These are the activations of a small neural network, seen along a few directions. Each row is one input.
Each table varies a few parts of the input and shows all the possible inputs, shuffled.
A made-up example of a description, with smaller parts first: line(4) and (point or ring(9) or (values(2) and ring(5))).
Shared parts are said once, and a part with two or three values counts as separate values.

Other details of the inputs vary at random and push rows far along two fixed directions, the same in every table; ignore that.

Table:
x1: [  2  -3 -14  22  22 -23  -4  29  -4  30 -13]
x2: [ 29  -2 -17 -32  42 -23 -23  21   4   3   7]
x3: [  9   1   7  22  19 -15  -9  32  -5  23   3]
x4: [-41  19  15  53 -40  27   6  -2 -19  -1   3]
x5: [-28   2 -28 -31 -21  27  10 -29   2 -49  30]
x6: [ 27  -7  27  16  11 -10  -6  11   1  29 -12]
x7: [-19  -9 -22 -31 -29  21  14 -37  12 -41  15]
x8: [-42  -2   9  45 -43  10  33  -7  -2  14  -9]
x9: [ 40  -8   0 -31  27 -21 -14   3  16   5   1]
x10: [-31  13   8  48 -36  17  28 -16 -22   5 -18]
x11: [  7   3 -11  18  24 -29 -11  26  -4  23 -21]
x12: [ 24   3  14  12  17 -17  -1  13 -12  26 -17]
x13: [ 43   1  -1 -33  34 -16 -18   5   0   2  -7]
x14: [-33  19  31  46 -35  33   8  -6 -17 -13   0]
x15: [ 27 -19 -21 -33  32 -30  -3   8  21   8  -9]
x16: [-23   0 -12  -9 -51  43  13 -51  -5 -41   8]
x17: [ 14  -9  38   6  11 -13  -7  22  13  26   2]
x18: [  5  -5  -3  13  24 -19   7  30   1  25  -1]
x19: [ 15 -13  19   9  13 -19   5  20   7  28  -4]
x20: [  0 -13  -6  11  16 -27  10  23   6  34 -10]
x21: [  7 -12  17   7  14 -18   5  27   3  32   2]
x22: [ 26 -16   3 -43  33 -16 -16  15  15   9  14]
x23: [ 23   0  37  11  11 -11 -10  13  12  27   0]
x24: [ 30   1 -24 -32  44 -23 -16  13   5   0 -20]
x25: [ -8 -13 -44 -71   3  10  -1 -35  17 -43  20]
x26: [-35  19  18  53 -36  23  22  -3 -20  -7 -12]
x27: [ 33   4   5 -29  38 -14 -41  15   8 -10  13]
x28: [  8  -9  34   0  15 -11  -8  24   8  30  11]
x29: [ -4   1  -1 -34 -33  38  -6 -51   5 -48  17]
x30: [ 19   7  12  16  23 -17  -5  26  -6  17 -19]
x31: [ 20   9  24  19  21 -12  -9  27  -5  15 -12]
x32: [ -1  -7 -10  13  26 -23   6  29   3  31 -10]
x33: [ 25  -8  15  15  12 -17  -2   9  -3  31 -17]
x34: [-34   9  26  42 -48  28  22 -16  -4   7  -2]
x35: [  5   1 -28 -72   7  25 -29 -31  12 -65  40]
x36: [ 21 -10   1  16  14 -24   3   7  -1  31 -26]
x37: [-12   3 -27 -33 -33  24   8 -45   9 -43  14]
x38: [ -7  -1 -54 -63   2  14 -14 -31   5 -56  20]
x39: [-43  16  -3  55 -37  12  12   0 -19   4 -11]
x40: [ 24  -3 -57 -85  18   1 -13 -45   7 -62   2]
x41: [ 22  -8   9  16  11 -19   2   7  -2  30 -22]
x42: [  8  -2  16   9  22 -11  -4  32   2  26   8]
x43: [-21  14 -34 -26 -21  28   6 -37  -4 -54   1]
x44: [-41  16   2  53 -40  20  13  -2 -22  -1  -4]
x45: [-39  14   9  51 -41  19   9   0 -20  -5  -3]
x46: [-34   9   6  45 -43  12  29 -17  -5  11 -10]
x47: [-41   6  -1  50 -46  17  32 -18  -4  17 -17]
x48: [ 29  -5  -8 -36  40 -17 -31  19   5  -5  15]
x49: [ 26   6  35  10  14  -7 -13  13  -6  16  -6]
x50: [-46   1  10  38 -41  14  30  -4  -8  12   4]
x51: [ 26  -6   8 -41  42 -12 -24  17  12  -6  25]
x52: [ 16   3 -27 -72  -2  27 -16 -48   4 -62  18]
x53: [  6  -6   5  12  23 -15   3  33  -1  29   2]
x54: [-35  -4  -6 -15 -47  38  17 -40   7 -43  19]
Description of these inputs: line(6) and ring(9).
Q: Changing only the line(6) part turns x14 into x30. The same change can be made to x35. Which row results?
A: x2
Q: Change only the ring(9) part in x26. List by row number the other rows that result.
A: x3, x5, x9, x13, x16, x19, x21, x45
Q: Change only the line(6) part in x18. List by row number the other rows that result.
A: x5, x32, x42, x51, x53
Q: Start at x17 and move only the line(6) part, one step at a time. The first step leads to x54. Which rows follow, in order?
A: x19, x7, x8, x15
